A small network was trained on made-up records. Each row is its average activation on records with the value named, seen along a few directions.
Related values have similar rows: they may be neighbours, one step apart, or belong to one group.
In the rows, zero is written as 500.
Strong random noise was added to every row along 10 fixed directions; ignore it. To show where, here is one row again and again, with new noise each time:
[232 537 461 465 751 358 383 204 567 483 526  74 353 597 673 519 552 503
 441 403 715 427 556 562]
[404 603 622 364 550 485 611 547 516 490 573 395 369 507 431 372 534 666
 413 551 723 318 479 497]
[254 541 495 513 495 505 476 366 391 350 664 387 446 520 451 345 540 413
 284 529 454 631 584 580]
[429 512 619 555 440 489 655 534 454 489 516 615 514 458 374 465 650 639
 496 507 508 419 423 608]
[559 621 542 782 425 365 446 467 343 404 337 699 638 608 533 847 352 439
 750 503 360 620 516 446]
[417 650 525 516 572 305 532 396 474 502 379 324 470 720 572 544 318 576
 519 463 620 348 475 559]
[721 522 511 374 289 658 434 921 491 624 478 769 469 429 533 547 450 505
 717 708 622 511 312 522]
[723 516 617 340 583 485 610 458 730 373 412 513 544 169 640 385 326 723
 291 372 537 361 520 293]
[661 585 587 450 575 424 534 539 546 474 424 433 478 493 585 515 299 600
 487 489 594 388 521 322]
[382 568 576 709 537 315 691 433 383 447 446 589 653 577 468 709 567 533
 733 465 522 344 509 669]
[368 342 613 682 516 418 398 580 252 456 625 398 467 654 350 643 751 495
 622 622 432 581 580 458]
[373 402 403 600 412 496 368 416 434 528 486 465 511 568 561 473 582 399
 458 484 362 678 402 728]


Field Zabe:
v8: [675 467 490 517 569 729 507 624 583 786 608 459 287 525 413 332 647 428
 494 534 587 578 412 375]
v3: [374 491 364 308 494 406 542 477 455 399 550 353 585 657 478 352 321 424
 388 526 472 383 639 588]
v13: [588 791 534 547 762 491 753 319 613 581 521 462 414 491 537 433 331 496
 456 374 695 363 551 343]
v1: [550 594 642 399 592 522 579 462 687 570 452 449 355 438 475 464 587 730
 481 432 725 333 406 415]
v12: [467 149 462 652 648 421 337 329 525 456 423 434 615 369 536 819 807 537
 610 361 289 560 656 348]
v7: [485 498 481 589 650 549 364 275 581 560 484 348 393 523 517 586 635 420
 493 377 491 632 522 393]
v2: [367 358 342 255 311 349  94 404 716 343 136 551 655 371 794 663 287 728
 462 438 396 524 329 743]
v5: [596 368 474 779 415 543 405 231 555 661 220 667 472 533 365 593 725 638
 373 270 122 762 381 416]
v6: [248 551 512 523 483 531 463 415 508 512 564 522 450 428 488 558 738 514
 596 506 645 515 422 688]
v11: [557 481 396 431 315 536 390 491 573 277 368 786 728 285 603 683 288 420
 524 465 261 633 586 409]
v10: [416 569 266 752 431 362 796 361 298 537 499 504 802 867 466 432 265  99
 581 404 246 463 586 870]
v9: [666 726 490 414 348 775 334 466 651 460 454 686 360 329 477 494 341 438
 356 473 446 782 478 214]
v4: [444 520 598 349 464 468 638 683 460 665 560 416 332 718 267 224 546 760
 351 620 651 270 384 587]
The values of Zabe form a line.
Q: List every value one step from v11, in the order listed.
A: v3, v10
Q: List every value one step from v1, in the order listed.
A: v6
Q: List every value one step from v7, in the order listed.
A: v8, v9
Q: List every value one step from v4, in the order listed.
A: v13, v2

Field Bomub:
w9: [480 605 505 448 498 494 434 476 522 471 516 399 410 554 537 436 408 465
 418 513 564 543 510 436]
w4: [351 292 438 598 600 378 565 482 339 484 667 334 617 617 499 491 648 364
 557 524 422 454 628 660]
w12: [634 320 488 440 380 536 366 636 562 544 352 683 558 370 533 607 547 620
 548 521 373 525 388 490]
w1: [529 511 627 633 604 469 559 557 424 498 594 526 503 456 476 676 603 507
 726 557 615 438 562 424]
w8: [409 569 425 523 451 395 434 363 452 314 451 437 600 536 620 538 301 418
 454 455 424 576 588 545]
w2: [510 357 473 515 484 568 410 358 683 791 316 423 321 540 453 418 766 740
 362 339 444 520 241 604]
w13: [346 637 466 395 511 543 435 421 551 505 501 534 397 469 507 527 532 539
 468 511 653 503 466 540]
w6: [181 591 484 450 424 379 625 390 498 361 497 603 616 473 509 544 577 576
 570 490 586 342 471 862]
w10: [511 482 573 622 532 494 515 450 503 523 426 534 511 526 368 657 644 569
 565 411 435 501 482 398]
w5: [354 514 341 444 285 433 402 594 344 393 479 593 657 688 511 544 306 305
 587 652 373 558 543 754]
w11: [561 577 602 431 557 436 407 500 557 360 467 467 479 425 586 533 305 593
 450 522 576 503 540 333]
w3: [364 657 345 382 532 580 373 327 697 594 437 385 365 443 774 458 454 413
 522 418 758 536 332 720]
w7: [567 280 461 568 521 590 583 636 498 742 514 481 492 545 399 469 785 482
 636 489 467 438 397 574]
The values of Bomub form a line.
Q: What is the length, in steps, of the shortest route from w1 to w5?
A: 9
Q: List every value one step from w10, in the order listed.
A: w7
Q: List every value one step from w8, in the order listed.
A: w9, w3
Q: List every value one step from w12, in the order listed.
A: w2, w13
